A small network was shown many inputs. Here are its activations along a few directions, one row for each input.
In each table, some parts of the input vary, and every possible input appears once, in random order.
Descriptions start from the smaller parts, as in this example, which fits no table here: ring(8) and (point or (values(2) and line(4)) or ring(11)).
Shared parts are said once, and a part with two or three values counts as separate values.
(in the rows, 128 means zero)

Other details of the inputs shift rows strongly along three fixed directions, in all tables alike. That doesn't count.

Table:
x1: [ 93 156 142 110 139 170 128 112 125 125 116 197]
x2: [ 83 138  89 166  66 149 132 113 120 141  90 103]
x3: [ 67 147 124 141  55 112 118 121 116 148 100  96]
x4: [ 81 135 127  79 143 154 135 112 104 124 119 189]
x5: [171 104 162 113 210 100 146  87 101  85 140 126]
x6: [109  62 176 163  84  81 103 205 154 126  97 115]
x7: [119 157  65 132  72 153 101 156 124 135 119 113]
x8: [145 192 111 108 118 148 123 135 125 100 100 187]
x9: [160  99 193 114 208 111 147 105 131  94 201 153]
x10: [139 116 163 130 187 133 132 175 155  60  72 149]
x11: [122 147 113  93 150 156 123  92  93 122  69 150]
x12: [174 141 161 166 118  63 110 163 142 112 210  81]
x13: [ 60 119  88 133  86 174 103 138 121 163 132 115]
x14: [118  41 126 148 106 120 128 182 135 116  96 123]
x15: [136 126 128  92 117 137 151 105 126 144  85 203]
x16: [121 175 119  84 158 158 137 122 127 133  77 150]
x17: [106 155 103  77 146 137 145 113 122 113  87 162]
x18: [ 80 135  92 142  78 153 127 123 107 154  86  83]
x19: [167 182  86 144  98 130 127 109 121 171 194  87]
x20: [134 174  98  80 123 135 131 132 109  99 106 184]
x21: [130  52 143 189  98 129 122 192 158 119  88 122]
x22: [222  82 163 123 214 114 122 109 127 136 144 143]
x23: [ 86  94 166 154 103  90 110 213 167  91 104  75]
x24: [136 154  85 141 108 116 157  70 151 167 190  82]
x25: [147  84 142 168 139  93 146 104 131 106 170  67]
x26: [160 172  85 139  87 113 141  96 133 147 202 107]
x27: [139 102 150 102 200 140 116 178 139  69  69 133]
x28: [203 155 136 103 175 134 143  55 113 200 146 164]
x29: [131  85 161 166 160 130 116 144 135 144 208  72]
x30: [ 99 162 140 140  95 107 121  79 126 195 225 109]
Description of these inputs: values(5) and (point or ring(5)).
- The inputs of x1 and x10 match in every part but the values(5) part. If x9 is changed in the same way as x1 into x10, which row does it become? => x24
- Which other rows does x16 become when the values(5) part takes its other values? List them by row number. => x18, x19, x28, x29
- Which other rows does x7 become when the values(5) part takes its other values? List them by row number. => x11, x13, x22, x27

Table:
x31: [120  91 158 106 165 149 136 161 103  75  62 170]
x32: [114 105 171  97 158 155 115 190 144  88  88 186]
x33: [128  91 111 184 130 116 134 147 156 123 146  40]
x34: [171 115 184 139 183 129 132 126 133 109 159 129]
x35: [187 161 129  90 157 109 169  44 108 154 154 181]
x36: [201 126 148 124 185 111 117 143 125 108 130 115]
x37: [120 167 102 163 100 147 133  84 132 177 173 103]
x38: [149 144 191 108 181  79 116 133 117  83 181 108]
x39: [ 94 157 136  64 148 141 125  84 100 127  62 198]
x40: [ 60 125 101 107  75 145 131 122 102 169  75 143]
x41: [ 71 199  88 109  34 120 130 156 126 113 110 144]
x42: [ 70 123  72 107  75 166 135 135 113 160  96 157]
x43: [172 178 146  91 161 112 119  53  96 177 163 160]
x44: [ 84  97 182 106 170 126 122 160 130  82  60 158]
x45: [ 95 145  55 115  73 156 126 129 112 144  63 117]
x46: [131 179 102 154  81 116 140  87 151 181 167 123]
x47: [169 170 155  86 165 118 135  55  94 186 156 168]
x48: [154  92 130 179  87  94 130 158 142 147 166  90]
x49: [126 149  98 141  81 118 163  70 141 178 166 119]
x50: [115  66 131 169 111  96 114 140 123 136 156  58]
x51: [182  96 159 138 172  85 140 112 145  84 148 131]
x52: [ 76 126 106 144  76 123 104 234 141  64  91  63]
x53: [ 54 118 121 155  67 135 105 224 127  55 104  84]
x54: [137 116 120 183 123 121 118 159 161 136 145  56]
x55: [152 169  72 147 100 134 123  89 133 183 154  85]
x56: [144 145  71 132 109 136 151  78 113 186 147  90]
x57: [185 172 135 103 166 141 144  57  94 166 163 168]
x58: [137 187 131  76 124 135 128 108 125 119  65 224]
x59: [126 130  64 134  94 137 131  83 117 179 188 106]
x60: [133 103 139 105 173 136 122 170 132  60  41 142]
x61: [131 174 117  61 141 160 113 124 106 130  89 222]
x62: [184 118 185 138 161  96 139 132 153 112 159 140]
x63: [164  89 148 122 198 117 127 116 136  97 168 133]
x64: [130  67 110 188 109 120 124 144 122 113 164  55]
x65: [109  67 119 171 116 128 135 149 155 138 184  72]
x66: [ 61  89 159 141  85 134 107 197 141 126  77 115]
x67: [103  95 171 109 165 155 137 165 126  66  64 165]
x68: [163 182 150  92 169 117 121  42 108 173 159 163]
x69: [175 105 157 130 187 117 112 136 143 108 175 136]
x70: [145  92 193 121 193 102 139 106 130 121 152 122]
x71: [161 117 167 136 193 122 121 139 153 112 176 138]
x72: [106 156  77 117  73 161 123 145 117 168  71 132]
x73: [ 99 134 159  86 152 129 109 214 131  35 113 161]
x74: [116 108 167 119 152 118 142 166 148  62  64 173]
x75: [ 89 153  83 131  58 166 111 138 106 148  87 143]
x76: [133  86 118 172 123 122 140 147 152 132 146  48]
x77: [118 143  76 153  99 141 138  60 116 163 168  95]
x78: [107  81 126 191 122 128 134 141 147 113 158  60]
x79: [185 125 167 127 187 122 131 139 143 115 135 115]
x80: [178 113 165 150 182 122 115 119 129 100 160 121]
x81: [ 87 144  71 119  44 135 135 125 118 139  75 157]
x82: [127 163 122  62 142 164 127 124 106 144  88 223]
x83: [103  73 115 182 121 124 130 154 160 127 181  65]
x84: [ 55 162 118 120  77 148 113 129 130 166  82 146]
x85: [154 162  89 146  68 107 128  97 128 181 169 123]
- The inputs of x75 and x85 match in every part but one. If x78 is changed in the same way as x75 into x85, which row does it become? => x74
- Describe the family of inputs behind these rows. => values(5) and (point or (values(2) and ring(5)))
- Which other rows does x62 become when the values(2) part takes its other values? List them by row number. => x49
- Which other rows does x79 become when the values(5) part takes its other values? List them by row number. => x32, x34, x62, x66
- Which other rows does x48 become when the values(5) part takes its other values? List them by row number. => x47, x57, x72, x82
